These are the activations of a small neural network, seen along a few directions. Each row is one input.
Each table varies a few parts of the input and shows all the possible inputs, shuffled.
A made-up example of a description, with smaller parts first: one of 6 places along a line, together with either a single point or (one of 2 separate values, together with one of 5 places around a ring) or one of 11 places around a ring.
Shared parts are said once, and a part with two or three values counts as separate values.
In the rows, zero is written as 128.

Other details of the inputs vary at random and push rows far along two fixed directions, the same in every table; ignore that.

A family of inputs:
r1: [144 108 144 107 147 137 135 130 117 144 121 118 139]
r2: [144 104 148 124 160 135 134 134 131 164 116 116 134]
r3: [124 103 156 107  84 138 153 126 124 143 112 139 144]
r4: [115 103 137 100 118 141 150 134 142 156 106 132 138]
r5: [151 131 171 116 126 128 140 116 110 116 134 129 144]
r6: [ 93 142 117 172 184 134  73 151 123  66  51 209  12]
r7: [146 110 154 111 129 140 132 126 108 136 126 121 142]
r8: [146 127 153 105 158 130 134 121 127 134 126 123 139]
r9: [154 114 164 123 112 137 144 123  98 134 125 126 141]
r10: [143 120 154 109 131 149 137 128 113 136 131 127 143]
r11: [149 125 158 102 131 136 132 121 120 132 132 129 137]
r12: [144 117 146 103 164 130 132 128 140 150 125 119 129]
r13: [118 171  56 156 109  86 107 137 153 122 170 108 144]
r14: [153 132 164 112 121 130 137 114 110 120 130 131 142]
r15: [119 177  65 165  98  89 105 128 143 109 171 111 152]
r16: [149 126 148 100 154 133 135 118 128 138 123 125 139]
r17: [146 113 143 114 144 138 139 130 116 150 118 121 136]
r18: [148 111 148 119 144 137 137 130 120 154 119 122 137]
r19: [137 111 142 111 164 143 136 135 133 154 123 117 136]
r20: [140 102 142 113 163 134 131 134 128 153 118 111 135]
r21: [119 167  73 172  77  99 114 136 128 109 175 111 155]
r22: [123 175  76 166  78  84 112 131 135 104 177 114 148]
r23: [ 66 127 117 168 115 145  88 158 117  67  42 223  21]
r24: [141 107 141 120 160 135 137 134 127 159 116 114 131]
r25: [142 116 145 107 164 140 133 131 141 147 120 113 133]
r26: [121 161  67 181  87  93 107 139 136 126 168 107 150]
r27: [118 173  65 164  91  98 104 136 145 110 170 105 150]
r28: [ 91 141 123 176 189 132  72 152 122  62  54 207  13]
r29: [154 120 160 118 116 139 142 122 113 122 133 133 142]
r30: [151 127 163 113 115 140 136 121 112 120 129 126 141]
r31: [147 129 162 109 141 133 132 118 119 124 132 126 143]
r32: [142 117 143 105 148 146 138 131 121 145 125 124 140]
r33: [156 114 168 128 111 136 142 124 102 138 127 127 142]
r34: [147 116 143 107 150 140 140 127 131 139 126 128 139]
r35: [149 114 155 116 126 141 138 126 107 142 124 123 139]
r36: [113 158  50 170 126  91 110 145 167 129 167 103 144]
r37: [ 70 152  68 154  57 101 138  96 149 112 177 108 134]
r38: [ 87  99 133  93 140 145 160  98 156 150 130 112 112]
r39: [ 94 144 116 169 163 145  73 154 113  55  52 210  14]
r40: [121 159  72 175  76  90 110 136 123 108 171 105 154]
r41: [149 117 153 111 132 143 138 124 122 130 131 131 142]
r42: [112  97 137 103 134 140 152 139 154 165 104 123 135]
r43: [ 64 150  47 144  87 103 134 104 168 125 171 103 126]
r44: [ 92 105 144  93 108 149 157  89 136 135 135 125 121]
Description of these inputs: one of 4 places along a line, together with either one of 2 separate values or one of 9 places along a line.
The inputs of r10 and r32 match in every part but the place on the line of 4. If r41 is changed in the same way as r10 into r32, which row does it become?
Answer: r34
The inputs of r30 and r25 match in every part but the place on the line of 4. If r29 is changed in the same way as r30 into r25, which row does it become?
Answer: r36
Change only the place on the line of 4 in r15. List by row number the other rows that result.
Answer: r6, r14, r16

A family of inputs:
r45: [112 152 123 131 102 119 120 128 122 100 122 146 124]
r46: [148  79 242  41 230 179 162  86 131 140  84 146  92]
r47: [ 94 120 101 145 118 124 124 129 133 137 109 134 109]
r48: [130 142 116 152 130 119 113 133 101 104 129 124 112]
r49: [ 94 152 127 124 129 118 131  87 146  85 146 138  98]
r50: [124 144 104 128 150 122 102 148 145 119 121 135 116]
r51: [ 92  98 143 101 156 141 152  85 150 137 132 119 100]
r52: [163  99 183 101 152 150 140 109  92 149 115 122 141]
r53: [137 133 128 172 123 121 108 140 104 112 132 133 119]
r54: [151 104 197  79 174 151 166  66 118 153 162  88 147]
r55: [119 148 107 135 150 114 109 146 140 120 112 134 121]
r56: [120 148 114 127 101 133 120 128 127  94 130 151 119]
r57: [116 148 118 125 101 127 113 129 126  97 129 147 118]
r58: [130 139 118 152 143 114 109 155 145 120 116 141 123]
r59: [101 114 112 158 111 127 124 144 136 133 115 137 112]
r60: [151 113 180  72 130 172 158 115 114 128 120 147 141]
r61: [177 107 166  63 154 126 166 113 143 199 152  74 215]
r62: [126 135  65 138  65  82 162 123 172 201 218  30 233]
r63: [119 145 118 128 102 121 119 125 126  97 124 147 122]
r64: [131 144 112 144 144 111 112 147 145 125 113 138 115]
r65: [133 135 119 119 165 148 116 145 138 118 111 150 111]
r66: [123 143 128 152  95 120 123 141 127  97 123 152 122]
r67: [ 97 124  91 138 120 149 126 138 135 131 126 139 105]
r68: [123 149 131 145  95 116 123 132 126 105 124 149 119]
r69: [ 91 123 103 141 118 127 124 134 132 134 111 130 110]
r70: [123 143 130 149  94 118 120 134 126 100 124 151 127]
r71: [154 160  55 113 104  76 143 126 182 183 220  31 251]
r72: [128 142 107 138 148 106 110 146 140 124 116 141 115]
r73: [136 138 127 167 124 116 109 137 102 116 133 131 109]
r74: [140 137 121 166 124 115 113 127 105 116 128 132 110]
r75: [154 111 158 125 144 133 133 121  93 133 124 132 123]
r76: [106 113  96 127 112 124 131 128 142 145 135 105 138]
r77: [116 149 121 136 102 116 119 122 123 103 120 151 123]
r78: [136  56 210  71 160 171 165 118 106 166  76 148 107]
r79: [ 94 118  99 134 117 134 119 137 136 131 119 130 104]
r80: [155 104 174 110 152 152 130 120  91 128 112 131 121]
r81: [167  88 206  58 193 182 145 129 120 147  81 152 118]
r82: [161  79 165  72 114 137 190 102 141 216 155  65 206]
r83: [130 139 114 149 129 129 102 132 105 109 136 126 111]
r84: [122 149 127 141  95 116 125 127 128 104 120 148 119]
r85: [150 150 112 100  72  92 158 111 142 164 199  76 216]
r86: [133 138 115 155 143 116 113 158 148 117 112 138 124]
r87: [104 113 110 161 111 130 129 147 140 130 111 134 114]
r88: [134 139 110 150 130 135 107 130 106 107 138 131 113]
r89: [131 145 116 148 144 111 110 150 145 126 116 138 116]
r90: [131 146 106 153 133 143 111 134 104 108 142 136 112]
r91: [ 98 119  94 136 118 140 124 135 137 128 120 134 106]
r92: [138 132 125 175 124 121 112 145 106 110 131 133 114]
The inputs of r59 and r70 match in every part but one. If r82 is changed in the same way as r59 into r70, which row does it become?
Answer: r84
The inputs of r81 and r88 match in every part but one. If r61 is changed in the same way as r81 into r88, which row does it become?
Answer: r52
What do these inputs look like to the network?
Answer: one of 4 separate values, together with either a single point or one of 11 places along a line
Change only the choice among 4 separate values in r75. List by row number the other rows that result.
Answer: r72, r78, r85
Change only the choice among 4 separate values in r67. List by row number the other rows that result.
Answer: r60, r65, r90

A family of inputs:
r93: [131 127 139 153 123 137 113 149  99 107  98 159  96]
r94: [114 132 141 134 119 135 123 113 110  87 111 164  88]
r95: [103 183  51 181  70  89 103 122 136  91 184 111 141]
r96: [119  85 163  63 159 154 174  89 149 177 137  94 143]
r97: [116 119 121 142 157 136 112 152 130 122  87 154  93]
r98: [108 121 126 131 126 139 117 146 127 116  90 166  93]
r99: [156 157  81 123 124  85 133 120 158 164 209  48 214]
r100: [109 136 131 121 139 137 116 124 129  98 105 164  88]
r101: [159  94 183  91 107 156 161 118 104 159 129 112 169]
r102: [156 106 177  71 156 149 161 107 140 158 138 105 160]
r103: [ 97 165  44 189  57  85 114 140 140 109 166 116 143]
r104: [106 135 144 129 121 133 121 114 120  91 107 161  86]
r105: [173  96 183  99 137 144 153 130 111 165 129 110 171]
r106: [120 175  36 198  99  78  94 157 146 125 163 108 145]
r107: [133 139 145 145 149 131 106 129 109  92 113 158  94]
r108: [173  93 170  89 159 141 146 136 123 176 122 101 167]
r109: [155 162  94 129  89  92 145 112 137 151 217  57 216]
r110: [177 115 180  84 164 141 149 110 118 159 139 105 164]
r111: [114 119 127 140 140 140 116 149 134 119  92 159  90]
r112: [ 78 100 112 133 143 144 127 131 143 138  90 149  73]
r113: [115 135 127 132 171 134 111 131 132 104 102 151  89]
r114: [105 121 140 140 108 136 123 136 118 108  91 163  92]
What do these inputs look like to the network?
Answer: one of 2 separate values, together with either a single point or one of 10 places around a ring
The inputs of r96 and r112 match in every part but the choice among 2 separate values. If r95 is changed in the same way as r96 into r112, which row does it become?
Answer: r101
Change only the choice among 2 separate values in r107. List by row number the other rows that result.
Answer: r105
Change only the choice among 2 separate values in r104. List by row number the other rows that result.
Answer: r114
